A small network was shown many inputs. Here are its activations along a few directions, one row for each input.
In each table, some parts of the input vary, and every possible input appears once, in random order.
Descriptions start from the smaller parts, as in this example, which fits no table here: line(6) and (point or line(11) or (values(2) and ring(8))).
Shared parts are said once, and a part with two or three values counts as separate values.
(in the rows, 128 means zero)

A family of inputs:
r1: [101 136 115 131 144 160 186 139 110 157 122 128 126]
r2: [104 114 122 124 146 148 179 139 125 161 101 110 121]
r3: [166  95 119 132 195  88  51 120 158 134 116 130 114]
r4: [143 140 109 138 178 158 126 128  91 151 110 142 109]
r5: [101 154 120 141 129 157 185 133  92 145 138 141 135]
r6: [ 86 106 164 104  77 113 185 120 170 119  86  79 159]
r7: [ 88 150 153 112  30 124 170 126 141  93 147  96 148]
r8: [129 131 131 124  79 130 147 140 152 102 171 127 127]
r9: [168  89 129 129 162 117 103 123 160 118 102 120 122]
r10: [164 137 118 139 141 102  35 132 133 113 165 160 102]
r11: [ 82 165 141 114  40 130 180 135 111 101 147 109 161]
r12: [160 155 110 137 150 107  46 139 105 123 165 173 114]
r13: [152 163 107 142 170 116  61 125  84 138 159 184 115]
r14: [158  94 118 128 179 129 115 132 136 142  89 116 112]
r15: [171 111 129 134 151 100  27 121 154 109 159 150 108]
r16: [136 106 146 120  88 128 137 129 175  99 162 120 133]
r17: [144 116 114 133 181 145 121 129 106 153  90 123 104]
r18: [ 56 150 133 122  93 155 207 127  97 146  96  98 149]
r19: [ 97 109 167 107  58 111 173 111 179 109 111  87 164]
r20: [ 95 125 169 107  39 122 160 115 163  90 137  89 154]
r21: [118  92 129 118 144 131 173 143 156 152 100 104 129]
r22: [176  96 123 136 174  87  38 113 168 125 137 141 118]
r23: [178  91 132 133 142 115  91 115 171 108 125 131 127]
r24: [168 132 125 135 110 129  88 132 134  96 157 146 109]
r25: [ 75 110 152 106  93 126 197 131 146 143  73  77 149]
r26: [124 148 122 124  88 135 158 149 123 112 171 141 139]
r27: [127  88 140 118 127 119 162 134 181 127 112 108 138]
r28: [140 163 108 151 194 126  74 122  73 157 137 168 109]
r29: [ 57 168 137 133  79 153 206 119  80 134 114 109 159]
r30: [ 72 169 135 122  58 142 195 121  90 114 139 121 164]
r31: [142 157 115 149 162 155 126 124  75 140 125 158 117]
r32: [156 101 110 130 211 100  63 128 133 159 104 125 103]
r33: [154 158 113 139 139 146 113 126  85 121 148 172 123]
r34: [ 59 129 142 115  94 143 201 127 114 151  74  82 143]
r35: [138  91 142 121 108 117 149 125 191 117 136 117 144]
r36: [140 146 102 141 210 129  74 126  89 168 123 151 101]
r37: [115 155 118 130 107 146 173 135 102 126 163 154 140]
r38: [174 106 138 131 120 128  79 122 157  92 148 138 116]
r39: [142 123 106 136 212 116  69 126 104 170 104 132  96]
r40: [163 151 117 134 119 135  98 141 105 106 156 159 122]
Q: Changing only one part turns r11 into r26. The same change can be made to r29. Which row results?
A: r5
Q: Changing only one part turns r15 into r20. The same change can be made to r39. Which row results?
A: r34
Q: What do these inputs look like to the network?
A: line(4) and ring(10)
Q: Change only the line(4) part in r37. List by row number the other rows that result.
A: r13, r30, r33

A family of inputs:
r41: [180 106 113 143 185 137 103 132 138 136 129 152 106]
r42: [107 115 144 117  89 136 167 126 138 120  98  94 141]
r43: [109 154 144 129  78 111 107 115 125 103 150 127 140]
r44: [112 150 130 124  97 115 120 132 126 123 167 138 133]
r45: [150 149 116 140 126 155 141 138 105 115 165 163 126]
r46: [178 105 109 140 186 137 102 140 138 141 131 149  99]
r47: [159 107 129 127 146 113  72 121 144 118 112 125 115]
r48: [177 110 125 135 164 127  90 121 138 122 116 140 112]
r49: [ 90 120 155 114  84 113 160 121 151 119 100  86 154]
r50: [129 152 132 129  87 130 113 124 110 100 147 137 130]
r51: [130 153 136 132  85 130 115 116 110  96 144 140 137]
r52: [ 60 164 120 132 170 151 171 127  51 193  65 122 126]
r53: [ 91 118 139 110 104 116 175 132 153 138 115  96 143]
r54: [ 88 120 151 111  86 113 159 128 151 123 102  83 147]
r55: [120 115 136 121 110 155 181 130 134 127 107 106 130]
r56: [124 113 126 130 130 163 194 133 135 135 118 120 132]
r57: [108 116 149 119  88 135 168 119 137 116  95  97 149]
r58: [145 152 124 130 107 145 128 134 105 106 154 149 123]
r59: [158 104 115 135 175 113  94 132 151 139 137 147 117]
r60: [ 89 202  97 144 166 146 116 124  24 171 116 150 123]
r61: [148 148 112 138 128 155 140 146 105 119 167 161 118]
r62: [107 153 140 126  80 111 105 123 126 108 153 124 133]
r63: [128 148 114 132 116 131 132 146 118 125 174 156 128]
r64: [ 93 118 143 113 102 115 176 125 153 134 113  99 150]
r65: [161 108 133 130 144 113  74 114 144 114 110 127 123]
r66: [117 151  99 145 228 123  79 117  51 183  86 136 104]
r67: [129 149 118 135 115 131 133 138 117 121 172 159 136]
r68: [123 111 122 128 132 164 193 140 135 139 121 117 124]
r69: [104 113 123 122 122 136 186 141 147 143 125 113 135]
r70: [105 113 127 124 120 136 187 134 146 139 123 117 142]
r71: [113 151 134 126  96 114 122 124 126 119 165 140 141]
r72: [143 106 131 123 156  97  82 121 159 134 131 128 127]
r73: [138 109 141 124 139  94  66 112 158 118 117 116 126]
r74: [147 153 128 133 106 145 129 126 104 101 152 151 131]
r75: [157 103 111 133 176 114  93 140 151 143 139 144 110]
r76: [122 116 140 123 108 154 182 122 134 123 105 109 138]
r77: [141 105 128 120 158  98  81 129 160 138 134 125 119]
r78: [175 108 121 133 165 128  89 128 138 126 118 137 104]
r79: [137 107 137 122 140  94  65 120 158 122 119 112 119]
Q: Changing only one part turns r67 into r59. The same change can be made to r45. Which row results?
A: r41
Q: What do these inputs look like to the network?
A: values(3) and (point or (values(2) and ring(6)))
Q: Change only the values(3) part in r63. List by row number the other rows that result.
A: r69, r75
Q: Start at r57 and move only the ring(6) part, one step at a time. The first step leads to r76. Which rows follow, in order?
A: r56, r70, r64, r49

A family of inputs:
r80: [105 130 154 113  34 117 149 124 158  80 145 101 160]
r81: [136  94 146 114 123 127 147 118 166 126  95 104 131]
r82: [157  98 133 131 142  96  61 120 170 115 133 127 115]
r83: [103 117 150 114  71 133 200 134 163 110 146 101 151]
r84: [ 98 117 149 110  69 129 187 124 166 115 142 103 151]
r85: [ 66 157 133 119  87 148 197 139  98 145 125 108 135]
r86: [130  96 147 114 119 116 136 123 168 116  95  96 137]
r87: [ 64 164 122 134 111 173 223 133  75 156 121 130 136]
r88: [101 143 111 142 163 166 175 136  79 167  86 128 127]
r89: [149  96 127 122 146 112 110 132 168 133 117 121 122]
r90: [188 116 128 141 151 108  36 118 147 106 158 158 105]
r91: [102 138 124 125 140 138 151 142 100 154  88 107 121]
r92: [ 83 186 119 138  99 174 206 129  61 131 134 141 138]
r93: [174 104 119 132 158 109  88 139 160 119 145 143 115]
r94: [142  92 136 120 143 110 106 124 170 129 110 113 123]
r95: [140 148 100 141 186 115  88 131  89 154 128 160 123]
r96: [ 85 180 129 128  83 140 182 129  79 121 129 138 157]
r97: [199 115 120 142 162 117  55 126 143 105 171 161 104]
r98: [156 161  94 152 202 158  75 131  57 153 147 189 100]
r99: [162 158 107 146 191 123  56 120  75 145 148 182 114]
r100: [169 107 120 131 155 104  75 133 163 125 139 144 115]
r101: [ 85 113 158 107  52 110 166 131 176 107 134  94 161]
r102: [ 85 177 125 124  68 148 175 142  81 117 140 117 137]
r103: [195 116 124 139 158 115  44 117 146 114 157 167 102]
r104: [162 155 106 140 178 133  50 133  77 139 153 168  90]
r105: [163 106 128 131 152 102  70 123 164 117 141 129 116]
r106: [110 132 151 112  42 130 162 121 152  87 142 108 156]
r107: [117 143  97 146 188 156 143 136  79 173 105 143 115]
r108: [182 114 133 144 145  98  28 113 156 101 160 149 107]
r109: [ 67 155 134 125 100 140 202 123  93 146 118 124 153]
r110: [135 150  91 149 197 154 109 134  70 166 125 164 106]
r111: [117 136 145 114  46 132 167 130 151  94 146 118 154]
r112: [136  88 141 121 135 103  97 120 176 122 113 106 124]
r113: [107 131 129 131 151 138 160 116  95 157  82 119 138]
r114: [122  88 156 115 109 112 130 115 174 116  91  90 136]
r115: [ 91 112 156 107  60 124 179 126 166 113 132  97 154]
r116: [122 134 144 118  54 139 181 130 147  86 154 112 153]
r117: [140 148 104 134 179 125  87 134  94 150 134 142  99]
r118: [119 138 111 129 171 132 122 134 101 159 110 119 108]
r119: [138  95 142 119 126 128 157 130 163 120 105 101 134]
r120: [154  93 124 123 152 117 122 139 164 125 125 121 122]
r121: [119 136 109 139 178 125 124 124  96 164 105 134 130]
Q: Changing only one part turns r91 into r118. The same change can be made to r114. Which row results?
A: r112
Q: Changing only one part turns r120 into r93. The same change can be made to r94. Which row results?
A: r105
Q: What do these inputs look like to the network?
A: line(6) and (values(3) or line(4))
Q: Change only the line(6) part in r107. List by row number the other rows that result.
A: r87, r88, r92, r98, r110
Q: Start at r97 and move only the line(4) part, one step at a time. The first step leads to r103. Which rows follow, in order?
A: r90, r108
Q: Change only the values(3) part in r102. List by row number the other rows that result.
A: r92, r96
Q: Change only the line(4) part in r116. List by row number the other rows that result.
A: r80, r106, r111

A family of inputs:
r122: [166 132 127 131 115 131 104 134 138 104 168 150 123]
r123: [122 149 108 138 157 153 150 131  85 150 121 151 125]
r124: [113 148 115 140 161 151 142 128  87 156 121 140 124]
r125: [151 134 132 136 117 125  93 126 137 105 164 147 123]
r126: [154  87 126 120 159 119 121 137 166 135 115 120 118]
r127: [152  88 127 126 154 118 115 129 163 131 108 125 121]
r128: [141 100 129 124 158 106  99 120 152 136 103 116 113]
r129: [143 148 132 129 117 107  67 124 123 104 155 143 130]
r130: [146 142 126 133 116 113  83 128 132 106 163 145 119]
r131: [ 91 138 155 111  23 127 187 122 153  85 160 103 167]
r132: [ 84  97 163 105  63 117 204 127 187 120  96  74 160]
r133: [110 154 110 140 160 139 135 130  81 157 119 137 118]
r134: [106 160 111 139 159 131 120 128  68 158 111 138 124]
r135: [ 54 154 143 116  61 164 235 133  98 133 104  93 152]
r136: [140 105 130 124 156 103  86 117 149 137 100 108 119]
r137: [126 148 110 134 162 157 154 136  89 151 126 143 124]
r138: [139  88 132 125 157 115 107 125 159 138 108 119 118]
r139: [166 134 128 133 111 129 101 127 137  99 162 154 127]
Q: Changing only one part turns r138 into r124. The same change can be made to r128. Which row results?
A: r133
Q: What do these inputs look like to the network?
A: values(3) and (point or line(5))
Q: Which other rows agree with r139 in the values(3) part? List them by row number.
A: r122, r125, r129, r130, r131

A family of inputs:
r140: [139  98 141 121 115 121 132 127 173 116 128 114 130]
r141: [134 129 120 132 136 148 152 135 117 133 126 137 125]
r142: [107 127 128 123 136 129 151 130 121 146 104 114 131]
r143: [140 112 126 128 125 135 144 135 147 122 136 127 126]
r144: [ 99 144 130 125 115 125 133 127 111 135 121 120 133]
r145: [120 109 139 120 122 122 136 123 148 128 107 103 132]
r146: [128 150 124 132 116 141 135 132 106 123 144 142 125]
r147: [135 117 144 121  97 110 116 123 161 104 142 123 139]
r148: [136 132 129 126 106 126 127 132 136 111 152 135 133]
r149: [194 119 102 146 220 107  15 125 119 141 137 168  90]
r150: [115 129 141 122 102 113 121 119 137 116 120 112 139]
r151: [105 158 122 134 127 142 142 126  90 139 132 136 130]
r152: [113 139 118 133 148 146 160 129  99 150 114 132 130]
Q: What do these inputs look like to the network?
A: point or (values(2) and ring(6))
Q: Change only the ring(6) part in r146. List by row number the other rows that result.
A: r144, r147, r148, r150, r151
Q: Change only the values(2) part in r145. List by row number the other rows that result.
A: r150

A family of inputs:
r153: [ 90  95 145 109 142  91 132 125 161 151  77  79 142]
r154: [ 94 121 123 132 161 141 147 112  97 161  57  97 129]
r155: [155  57 145 109 129 129 171 136 205 127  88  97 129]
r156: [ 83 150 150 109  46  94 139 115 144 102 153 104 164]
r157: [ 91 180 111 131  91 177 197 152  67 134 166 157 133]
r158: [148 119 133 132 146  83  22 120 157 125 148 141 107]
r159: [ 92 182 139 127  65 141 154 128  78 110 125 119 137]
r160: [212  81 121 129 142 115  63 137 190  86 167 136 102]
r161: [163 151 121 139 177 121  44 109  86 130 129 162 112]
r162: [102 135 105 139 192 170 197 136  89 188 102 125 112]
r163: [170 158  83 156 202 138  92 143  74 150 158 196 110]
r164: [136 108 158 124  43 136 177 122 189  71 168 124 158]
Q: What do these inputs look like to the network?
A: values(3) and line(4)
Q: Changing only the values(3) part turns r164 into r160. The same change can be made to r157. Which row results?
A: r163
Q: Start at r162 and move only the line(4) part, one step at a time. The first step leads to r154. Which rows follow, in order?
A: r153, r155
